A small network was shown many inputs. Here are its activations along a few directions, one row for each input.
Each table varies a few parts of the input and shows all the possible inputs, shuffled.
Descriptions start from the smaller parts, as in this example, which fits no table here: ring(5) and (point or ring(9) or (values(3) and line(6))).
Shared parts are said once, and a part with two or three values counts as separate values.
In the rows, zero is written as 128.

Other details of the inputs shift rows strongly along two fixed directions, in all tables alike. That doesn't count.

A family of inputs:
x1: [127, 130, 114, 114, 126, 137, 144, 119, 119, 127, 125, 135]
x2: [147, 141, 141, 156, 167,  31, 123, 162, 157, 122, 124, 138]
x3: [120, 115, 172, 164,  83, 158,  77, 146, 154, 173, 135, 103]
x4: [123, 131, 112, 119, 137, 142, 138, 122, 119, 122, 126, 130]
x5: [121, 136, 114, 112, 133, 139, 139, 123, 123, 120, 131, 127]
x6: [120, 116, 177, 164,  84, 157,  79, 147, 148, 168, 136, 105]
x7: [143, 132, 139, 158, 173,  32, 122, 160, 154, 127, 125, 137]
x8: [113, 121, 176, 174,  94, 157, 100, 140, 141, 187, 149, 110]
x9: [124, 133, 118, 122, 136, 141, 140, 121, 115, 116, 126, 129]
x10: [124, 127, 114, 118, 131, 138, 143, 118, 118, 127, 124, 135]
x11: [123, 133, 111, 113, 126, 137, 139, 120, 123, 124, 128, 133]
x12: [132, 122, 116, 111, 118, 139, 124, 124, 125, 105, 113, 128]
x13: [142, 114, 116, 107, 125, 138, 123, 113, 125, 115, 122, 128]
x14: [122, 137, 112, 113, 133, 139, 139, 123, 126, 121, 131, 128]
x15: [144, 134, 137, 157, 173,  32, 120, 158, 159, 129, 123, 138]
x16: [165, 118, 147, 151, 158,  30, 108, 152, 153, 116, 115, 136]
x17: [128, 131, 118, 115, 126, 137, 144, 120, 118, 125, 127, 136]
x18: [127, 128, 115, 115, 126, 137, 146, 121, 118, 126, 128, 135]
x19: [110, 130, 181, 174, 101, 159,  95, 138, 144, 175, 154, 103]
x20: [148, 134, 139, 162, 171,  34, 120, 163, 153, 128, 120, 142]
x21: [122, 133, 113, 113, 126, 136, 139, 120, 120, 123, 128, 132]
x22: [142, 115, 121, 108, 125, 138, 124, 114, 120, 111, 123, 129]
x23: [112, 125, 175, 176, 100, 160,  95, 145, 142, 183, 151, 105]
x24: [130, 119, 112, 108, 119, 139, 122, 126, 126, 111, 112, 127]
x25: [130, 118, 112, 109, 119, 140, 124, 127, 124, 109, 115, 127]
x26: [113, 127, 173, 176, 100, 162,  93, 143, 147, 186, 149, 106]
x27: [120, 133, 119, 117, 138, 140, 138, 119, 118, 117, 132, 129]
x28: [122, 137, 117, 113, 133, 139, 139, 124, 121, 117, 132, 129]
x29: [120, 134, 121, 119, 138, 139, 139, 118, 117, 114, 131, 127]
x30: [124, 135, 117, 116, 124, 136, 141, 119, 119, 118, 129, 132]
x31: [126, 129, 118, 121, 130, 138, 145, 116, 117, 121, 124, 135]
x32: [122, 139, 120, 115, 132, 139, 140, 123, 119, 114, 131, 126]
x33: [141, 112, 119, 109, 124, 138, 125, 115, 120, 114, 125, 127]
x34: [125, 133, 116, 122, 136, 142, 140, 121, 118, 117, 127, 130]
x35: [141, 114, 118, 107, 125, 138, 123, 113, 122, 114, 122, 127]
x36: [125, 128, 117, 118, 131, 139, 143, 118, 116, 124, 125, 137]
x37: [128, 132, 120, 117, 125, 136, 146, 118, 116, 121, 126, 134]
x38: [129, 132, 119, 117, 125, 137, 146, 118, 118, 122, 126, 135]
x39: [119, 132, 116, 116, 139, 139, 138, 118, 121, 120, 130, 127]
x40: [123, 135, 119, 116, 125, 136, 141, 120, 116, 117, 128, 131]
x41: [125, 127, 112, 118, 131, 139, 143, 117, 121, 128, 124, 136]
x42: [110, 131, 176, 168,  96, 158,  96, 146, 146, 179, 156, 102]
x43: [130, 121, 118, 111, 117, 140, 124, 124, 121, 105, 113, 126]
x44: [123, 134, 116, 114, 126, 136, 139, 121, 118, 120, 129, 134]
x45: [125, 129, 120, 121, 130, 138, 144, 117, 114, 121, 124, 134]
x46: [122, 131, 113, 114, 126, 136, 141, 122, 118, 122, 130, 132]
x47: [128, 130, 113, 114, 126, 137, 144, 119, 122, 128, 126, 135]
x48: [166, 118, 145, 151, 157,  32, 108, 151, 156, 117, 115, 137]
Each input here is: line(6) and (values(2) or ring(6)).
Changing only the line(6) part turns x40 into x11. The same change can be made to x45. Which row results?
> x41
Which other rows does x48 become when the values(2) part takes its other values? List them by row number.
> x12

A family of inputs:
x49: [114, 130, 119, 110, 123, 171, 141, 105, 106, 121, 137, 121]
x50: [148, 120, 146, 142, 125,  97, 119, 134, 134, 129, 124, 132]
x51: [123, 116, 106,  96, 109, 168, 126, 117, 119, 110, 118, 123]
x52: [131, 132, 132, 142, 139,  99, 122, 141, 142, 140, 134, 130]
x53: [146, 118, 147, 140, 132,  97, 118, 132, 132, 133, 128, 130]
x54: [131, 133, 142, 148, 137,  99, 125, 138, 135, 131, 131, 127]
x55: [128, 119, 113, 100, 112, 171, 124, 110, 115, 100, 121, 119]
x56: [133, 134, 134, 140, 137,  99, 122, 139, 143, 141, 134, 129]
x57: [ 96, 125, 176, 166,  66, 221,  94, 135, 134, 196, 154,  95]
x58: [135, 135, 104, 105, 160,  99, 150, 122, 118,  95, 125, 139]
x59: [142, 115, 136, 137, 136, 103, 104, 138, 147, 126, 119, 124]
x60: [120, 136, 119, 106, 115, 172, 142, 108, 111, 116, 136, 122]
x61: [132, 130, 130, 147, 143, 103, 121, 143, 140, 141, 127, 131]
x62: [111, 128, 109, 108, 115, 173, 147, 116, 111, 128, 129, 131]
x63: [130, 127, 137, 148, 144, 102, 126, 137, 139, 140, 128, 133]
x64: [136, 122, 138, 136, 123,  99, 104, 146, 145, 120, 114, 125]
x65: [133, 135, 144, 140, 141,  99, 122, 138, 137, 132, 138, 125]
x66: [140, 116, 130, 135, 132, 101, 102, 142, 147, 128, 121, 125]
x67: [117, 130, 113, 107, 123, 174, 142, 105, 114, 124, 134, 126]
x68: [115, 139, 116, 105, 111, 166, 142, 114, 114, 118, 130, 127]
x69: [135, 137,  97, 102, 150,  96, 154, 130, 126, 102, 118, 143]
x70: [126, 131, 134, 144, 133,  97, 128, 144, 139, 141, 127, 130]
x71: [131, 140, 100, 105, 148,  98, 152, 127, 121,  94, 115, 145]
x72: [121, 131, 132, 124, 120, 159, 129, 116, 127, 139, 138, 121]
x73: [130, 138, 100, 109, 150,  95, 155, 125, 118,  96, 112, 145]
x74: [128, 136, 137, 147, 134, 101, 123, 147, 137, 132, 120, 131]
x75: [129, 129, 143, 146, 145, 100, 124, 139, 133, 134, 134, 130]
x76: [118, 133, 136, 128, 112, 162, 128, 120, 121, 131, 140, 119]
x77: [115, 127, 108, 111, 124, 169, 143, 111, 111, 129, 132, 131]
x78: [147, 126, 102, 102, 139,  93, 150, 121, 117,  93, 104, 150]
x79: [131, 131, 142, 149, 138, 101, 126, 141, 135, 131, 130, 131]
x80: [115, 128, 113, 111, 123, 173, 144, 103, 111, 126, 132, 125]
x81: [141, 117, 142, 136, 136, 101, 102, 140, 141, 120, 124, 120]
x82: [147, 120,  98, 100, 140,  96, 151, 123, 120, 101, 107, 149]
x83: [113, 132, 110, 105, 113, 171, 144, 116, 114, 125, 132, 127]
x84: [134, 133, 140, 149, 140, 103, 122, 143, 136, 129, 127, 127]
x85: [129, 130, 132, 145, 140,  98, 124, 138, 139, 142, 131, 130]
x86: [111, 133, 132, 129, 110, 161, 131, 124, 119, 136, 131, 127]
x87: [133, 114, 133, 123, 109, 160, 126, 109, 120, 139, 128, 126]
x88: [128, 111, 205, 197,  77, 143,  68, 151, 160, 213, 153, 103]
x89: [132, 131, 141, 147, 146, 103, 121, 141, 135, 132, 131, 126]
x90: [118, 127, 110, 112, 126, 179, 141, 107, 112, 124, 127, 126]
What is each input in this table made of?
> ring(6) and (values(2) or line(5))
Changing only the ring(6) part turns x55 into x64. The same change can be made to x54. Which row results?
> x73
Changing only the ring(6) part turns x62 into x86. The same change can be made to x69. Which row results?
> x68
A walk changes only the ring(6) part. It starts at x82 and steps to x78. List the rest of the walk in order.
> x50, x53, x87, x88
Which other rows does x58 become when the ring(6) part takes its other values? List them by row number.
> x52, x67, x71, x76, x83
Which other rows does x82 become when the values(2) part takes its other values? List them by row number.
> x51

A family of inputs:
x91: [119, 122, 130, 124, 101, 182, 103, 133, 130, 123, 117, 111]
x92: [111, 133, 151, 126,  90, 174, 104, 126, 124, 123, 134, 107]
x93: [100, 138, 137, 138,  95, 173, 150, 126, 113, 171, 140, 136]
x94: [138, 133, 173, 162, 135,  66,  86, 159, 161, 126, 131, 113]
x95: [127, 129,  90,  93, 125, 137, 136, 131, 118,  80, 102, 133]
x96: [ 94, 151, 149, 144, 105, 199, 120, 121, 125, 156, 159,  99]
x97: [144, 113,  93,  95, 114, 131, 149, 115, 110, 105,  99, 150]
x98: [112, 113, 131, 126, 104, 184,  90, 127, 137, 133, 131, 106]
x99: [113, 136, 118, 129, 134, 161, 160, 106, 102, 153, 143, 137]
x100: [123, 117, 156, 140, 131, 179, 109, 110, 110, 114, 146, 102]
x101: [112, 123, 148, 122,  95, 199,  93, 127, 134, 146, 153,  95]
x102: [104, 154, 184, 200, 128,  72,  99, 193, 170, 179, 143, 119]
x103: [107, 117, 143, 134,  90, 204,  90, 127, 139, 145, 126,  98]
x104: [122, 156, 152, 169, 147,  64, 123, 168, 164, 141, 139, 124]
x105: [122, 135, 149, 177, 148,  59, 140, 158, 144, 175, 133, 144]
x106: [ 79, 148, 132, 142, 119, 178, 137, 135, 121, 152, 147, 114]
x107: [139, 137, 190, 203, 129,  69, 107, 156, 162, 198, 151, 123]
x108: [145, 104, 142, 126, 133, 164, 137,  90,  96, 119, 137, 126]
x109: [173, 113, 139, 143, 161,  22, 115, 155, 159, 137, 123, 146]
x110: [137, 131,  94,  79, 153, 115, 140, 115, 119,  70, 118, 127]
x111: [116, 156,  67,  93, 192, 108, 179, 118, 102,  75, 121, 147]
x112: [153, 124,  74,  76, 138,  96, 171, 110, 102,  73,  97, 162]
x113: [131, 139,  99, 109, 160, 136, 173,  96, 106, 122, 137, 150]
x114: [126, 137,  96,  92, 125, 133, 139, 128, 113,  76, 111, 132]
x115: [ 93, 149, 152, 149, 119, 203, 118, 118, 127, 160, 165, 104]
x116: [161, 109, 154, 165, 126,  66, 102, 156, 156, 150, 106, 137]
x117: [166, 102, 130, 152, 158,  27, 106, 152, 162, 135, 105, 149]
x118: [133, 143,  87,  97, 145, 112, 187, 109, 111, 107, 123, 155]
x119: [104, 119, 140, 127,  93, 197,  91, 127, 133, 150, 149,  95]
x120: [164, 123, 149, 151, 143,  20, 121, 150, 148, 124, 109, 150]
x121: [136, 112, 143, 115,  96, 166, 121, 103, 119, 145, 139, 118]
x122: [133, 106, 110, 104, 111, 156, 129, 107, 118, 139, 130, 128]
x123: [155, 120,  87,  74, 150,  95, 166,  96, 103,  69, 105, 155]
x124: [156, 108,  65,  76, 157, 103, 162, 104, 114,  80,  83, 159]
Changing only one part turns x110 into x121. The same change can be made to x103. Which row results?
> x124
What is each input in this table made of?
> values(2) and (point or ring(6) or ring(10))
Which other rows does x118 become when the values(2) part takes its other values? List them by row number.
> x104
